A small network was trained on invented records. Each row is its activation on one of them, seen along a few directions.
After each row come some of the record's fields: L, T, P, S, F, U, B, N.
Not every record has every field; a missing one is written absent.
The largest differences between rows may come from other fields.
In the rows, zero is written as 500.
Strong random noise was added to every row along 3 fixed directions; ignore it. To show where, here is one row again and again, with new noise each time:
[516 389 331 497 222 365 339 564 388 494 671 565 317 441 421 560 621 533
 537 497 691 529]
[461 503 452 407 356 437 497 505 506 599 520 520 479 497 521 515 676 472
 512 424 601 482]
[475 467 508 399 409 467 566 491 545 615 463 465 587 544 526 482 696 461
 498 414 616 478]
[425 630 457 365 389 445 501 489 535 631 517 546 453 478 568 527 676 447
 509 388 526 459]
[404 374 373 450 159 375 427 531 393 600 512 646 317 432 517 560 688 519
 564 489 663 503]

[508 301 563 494 455 533 631 501 427 584 415 442 600 561 462 463 651 554
 482 443 534 479] | <L:l3 T:t2 P:p3 S:s1 F:f3 U:u1 B:b1 N:n2>
[527 314 573 559 568 473 430 490 552 377 506 453 637 574 436 416 458 585
 440 585 615 592] | <L:l2 T:t2 P:p1 S:s1 F:f2 U:absent B:b4 N:n2>
[589 663 467 518 622 421 352 474 537 437 631 364 552 543 356 469 374 522
 476 461 477 538] | <L:l3 T:t1 P:p2 S:s1 F:f1 U:absent B:b2 N:n2>
[425 694 519 456 558 529 517 512 587 536 404 620 543 498 634 558 457 464
 542 498 402 423] | <L:l2 T:t1 P:p3 S:s2 F:f3 U:absent B:b4 N:n2>
[483 659 346 540 449 459 347 532 428 530 680 543 257 394 483 636 478 471
 474 500 522 535] | <L:l1 T:t2 P:p4 S:s2 F:f3 U:u2 B:b1 N:n2>
[521 438 457 536 463 468 507 480 449 455 553 453 425 473 478 539 561 502
 549 442 524 546] | <L:l1 T:t1 P:p2 S:s1 F:f2 U:u2 B:b3 N:n2>
[364 258 570 483 377 538 651 401 491 655 279 551 539 505 582 520 650 555
 506 472 546 512] | <L:l1 T:t2 P:p1 S:s1 F:f3 U:u2 B:b3 N:n2>
[303 493 384 472 337 439 514 513 413 677 486 595 253 407 594 618 603 497
 552 437 353 449] | <L:l1 T:t2 P:p2 S:s2 F:f3 U:absent B:b4 N:n2>
[423 235 473 530 269 366 429 431 413 509 393 665 427 405 536 556 550 576
 554 622 636 601] | <L:l1 T:t1 P:p1 S:s2 F:f2 U:u2 B:b3 N:n1>
[421 719 502 461 627 428 471 452 487 483 533 522 423 492 506 476 383 514
 486 473 342 474] | <L:l3 T:t1 P:p2 S:s1 F:f1 U:absent B:b2 N:n2>
[491 810 537 474 705 545 438 465 535 405 576 534 443 466 566 505 406 496
 404 471 344 521] | <L:l2 T:t2 P:p1 S:s1 F:f2 U:u2 B:b1 N:n2>
[456 640 592 563 870 614 623 490 619 498 370 358 821 492 529 374 354 480
 361 418 319 492] | <L:l2 T:t2 P:p1 S:s1 F:f1 U:absent B:b2 N:n2>
[386 245 454 514 179 479 547 529 377 527 313 660 330 479 581 549 641 586
 564 535 581 560] | <L:l2 T:t2 P:p3 S:s1 F:f2 U:u2 B:b3 N:n1>
[563 687 583 446 588 608 464 523 635 316 620 517 497 529 501 483 408 409
 542 530 580 414] | <L:l2 T:t1 P:p4 S:s1 F:f3 U:absent B:b4 N:n1>
[581 304 515 570 467 588 557 521 481 320 439 583 576 517 502 516 414 505
 523 655 663 468] | <L:l2 T:t1 P:p1 S:s2 F:f3 U:u2 B:b3 N:n1>
[555 505 444 527 525 416 391 476 476 428 596 496 529 495 372 458 422 514
 482 588 627 551] | <L:l3 T:t1 P:p4 S:s2 F:f1 U:u1 B:b1 N:n1>
[464 494 562 483 491 474 483 462 507 554 404 520 549 462 539 511 498 487
 514 576 435 525] | <L:l1 T:t1 P:p1 S:s2 F:f2 U:absent B:b2 N:n1>
[337 740 544 418 549 501 515 446 504 548 367 687 404 427 707 536 485 482
 437 526 336 499] | <L:l2 T:t2 P:p1 S:s2 F:f2 U:u2 B:b1 N:n2>
[480 408 580 421 428 635 653 471 575 623 404 471 587 542 518 486 700 474
 521 427 516 465] | <L:l1 T:t2 P:p1 S:s1 F:f3 U:u1 B:b3 N:n1>
[675 569 464 491 716 578 425 601 519 451 640 437 492 542 480 426 415 477
 479 562 600 558] | <L:l2 T:t2 P:p4 S:s2 F:f2 U:u1 B:b1 N:n2>
[643 373 551 514 572 513 538 479 551 431 491 344 759 610 343 389 479 488
 472 584 702 544] | <L:l3 T:t1 P:p4 S:s2 F:f1 U:u1 B:b1 N:n1>
[530 540 512 529 543 551 440 503 511 530 573 419 481 496 434 534 480 509
 462 474 418 495] | <L:l1 T:t2 P:p1 S:s1 F:f3 U:absent B:b2 N:n1>
[453 372 330 474 143 378 362 558 359 506 607 582 216 413 474 592 572 538
 567 503 546 464] | <L:l3 T:t2 P:p2 S:s2 F:f3 U:absent B:b4 N:n1>
[590 384 502 559 546 533 473 535 488 498 575 360 564 528 394 524 461 523
 440 548 489 514] | <L:l1 T:t2 P:p1 S:s2 F:f3 U:absent B:b2 N:n1>
[634 616 515 575 653 511 630 529 528 454 482 501 534 507 521 460 487 407
 437 455 302 438] | <L:l1 T:t1 P:p3 S:s2 F:f2 U:u1 B:b1 N:n2>
[627 605 598 474 664 648 547 528 606 269 657 487 580 562 466 435 462 405
 521 523 641 419] | <L:l2 T:t1 P:p4 S:s1 F:f3 U:u1 B:b3 N:n1>
[426 523 521 496 500 396 356 414 544 505 519 584 465 429 498 515 474 538
 529 523 472 566] | <L:l1 T:t1 P:p1 S:s1 F:f2 U:absent B:b4 N:n1>
[449 679 510 466 535 499 411 527 514 466 508 585 417 460 568 521 421 494
 451 575 372 512] | <L:l2 T:t2 P:p1 S:s2 F:f2 U:absent B:b2 N:n1>
[406 537 549 488 405 603 564 532 413 412 453 762 327 441 594 509 509 428
 600 599 587 390] | <L:l2 T:t1 P:p4 S:s1 F:f3 U:u1 B:b1 N:n1>
[581 398 559 529 637 432 511 457 556 521 432 305 800 619 379 421 428 576
 445 534 538 568] | <L:l3 T:t1 P:p3 S:s2 F:f1 U:absent B:b2 N:n2>
[611 575 611 449 694 582 542 458 571 473 579 355 691 569 433 426 533 489
 398 417 479 464] | <L:l3 T:t2 P:p1 S:s1 F:f3 U:u1 B:b1 N:n2>
[535 480 453 575 421 486 357 530 429 415 598 508 350 437 411 536 455 465
 560 569 533 536] | <L:l1 T:t1 P:p4 S:s1 F:f2 U:absent B:b2 N:n1>
[403 450 546 510 482 567 631 503 495 538 318 664 566 520 615 500 575 495
 580 515 539 435] | <L:l2 T:t1 P:p3 S:s1 F:f3 U:u1 B:b3 N:n2>
[542 586 521 456 556 430 372 406 634 455 537 402 642 553 405 421 439 514
 492 486 581 535] | <L:l3 T:t1 P:p4 S:s1 F:f1 U:absent B:b4 N:n1>
[572 397 527 428 364 540 481 487 538 486 549 472 547 527 429 473 626 520
 499 462 623 487] | <L:l3 T:t2 P:p1 S:s1 F:f3 U:u1 B:b3 N:n1>
[574 399 577 577 468 543 405 561 479 313 553 586 492 520 410 504 350 539
 543 680 691 499] | <L:l2 T:t1 P:p1 S:s1 F:f3 U:absent B:b2 N:n1>
[492 699 446 505 668 345 340 444 519 521 595 450 545 487 428 503 343 578
 439 492 371 556] | <L:l3 T:t1 P:p3 S:s2 F:f1 U:absent B:b2 N:n2>
[654 393 563 500 603 497 468 461 622 523 464 385 600 535 484 395 486 544
 536 517 561 527] | <L:l1 T:t1 P:p1 S:s1 F:f2 U:absent B:b4 N:n1>
[416 642 523 491 658 514 571 542 492 525 471 477 476 532 586 497 470 464
 444 491 323 487] | <L:l2 T:t2 P:p2 S:s2 F:f2 U:absent B:b2 N:n2>

Here are new rows. What are their fields?
[542 446 562 512 571 495 576 504 498 560 416 375 642 540 501 503 536 490
 508 504 401 524] | <L:l1 T:t1 P:p3 S:s2 F:f2 U:absent B:b2 N:n2>
[479 488 587 481 538 547 585 476 534 546 380 444 591 512 542 477 532 404
 521 547 463 482] | <L:l1 T:t1 P:p4 S:s2 F:f2 U:absent B:b2 N:n1>
[319 572 508 398 436 491 562 402 535 687 373 628 421 421 660 588 595 501
 478 441 381 479] | <L:l1 T:t2 P:p1 S:s2 F:f3 U:u2 B:b3 N:n2>
[398 620 541 325 530 514 619 471 548 581 423 558 567 460 617 423 495 459
 529 423 450 479] | <L:l3 T:t1 P:p2 S:s2 F:f1 U:u1 B:b3 N:n2>
[618 769 456 391 627 645 601 571 602 534 717 306 491 531 481 544 635 363
 485 307 339 408] | <L:l1 T:t2 P:p2 S:s2 F:f3 U:u1 B:b3 N:n1>
[620 633 547 471 663 662 566 534 603 327 568 541 622 526 511 482 426 410
 499 560 507 400] | <L:l2 T:t1 P:p1 S:s2 F:f3 U:u1 B:b3 N:n1>
[625 462 471 500 578 568 567 563 550 499 646 229 576 577 417 519 564 449
 473 400 447 459] | <L:l1 T:t2 P:p2 S:s2 F:f3 U:absent B:b4 N:n1>
[525 342 550 511 527 549 614 534 502 465 459 454 608 591 488 429 626 543
 484 479 541 539] | <L:l2 T:t2 P:p3 S:s1 F:f2 U:u1 B:b3 N:n2>
[592 626 450 355 442 536 340 522 539 479 639 495 438 427 498 466 532 447
 530 378 610 474] | <L:l3 T:t2 P:p4 S:s1 F:f3 U:u1 B:b3 N:n1>
[568 148 422 679 442 420 362 553 350 444 624 438 466 487 321 544 417 620
 451 648 609 582] | <L:l1 T:t2 P:p1 S:s2 F:f3 U:absent B:b2 N:n2>
[536 193 502 642 468 376 376 494 392 438 503 493 554 473 392 497 423 592
 496 686 606 614] | <L:l1 T:t1 P:p1 S:s2 F:f2 U:absent B:b2 N:n1>
[457 521 562 522 676 596 667 496 501 620 456 327 571 567 511 502 557 454
 463 373 335 439] | <L:l1 T:t2 P:p2 S:s1 F:f3 U:absent B:b2 N:n2>
[554 257 471 583 445 558 614 587 395 547 498 325 514 559 428 530 574 482
 502 500 497 468] | <L:l1 T:t2 P:p2 S:s2 F:f3 U:absent B:b2 N:n1>
[622 708 684 431 723 752 670 536 631 347 526 450 654 597 518 422 485 336
 514 500 556 370] | <L:l2 T:t1 P:p4 S:s1 F:f3 U:u1 B:b1 N:n1>
[315 619 387 441 243 343 320 439 380 621 467 764 223 331 614 622 526 550
 495 514 482 506] | <L:l3 T:t2 P:p1 S:s2 F:f3 U:u2 B:b1 N:n2>
[542 671 538 411 635 644 684 538 545 644 505 373 572 539 533 532 634 424
 462 360 283 420] | <L:l1 T:t2 P:p3 S:s2 F:f3 U:u1 B:b1 N:n1>
[548 484 457 552 492 532 516 552 491 415 478 567 518 509 534 574 443 502
 532 554 570 483] | <L:l2 T:t1 P:p3 S:s2 F:f3 U:u2 B:b3 N:n2>
[498 290 528 458 275 525 571 515 460 574 370 519 572 537 492 464 679 450
 519 547 734 474] | <L:l3 T:t2 P:p4 S:s2 F:f3 U:u1 B:b1 N:n1>
[393 420 596 453 400 559 630 478 480 553 224 616 532 508 660 493 573 500
 480 590 512 518] | <L:l2 T:t2 P:p1 S:s2 F:f2 U:u2 B:b1 N:n1>
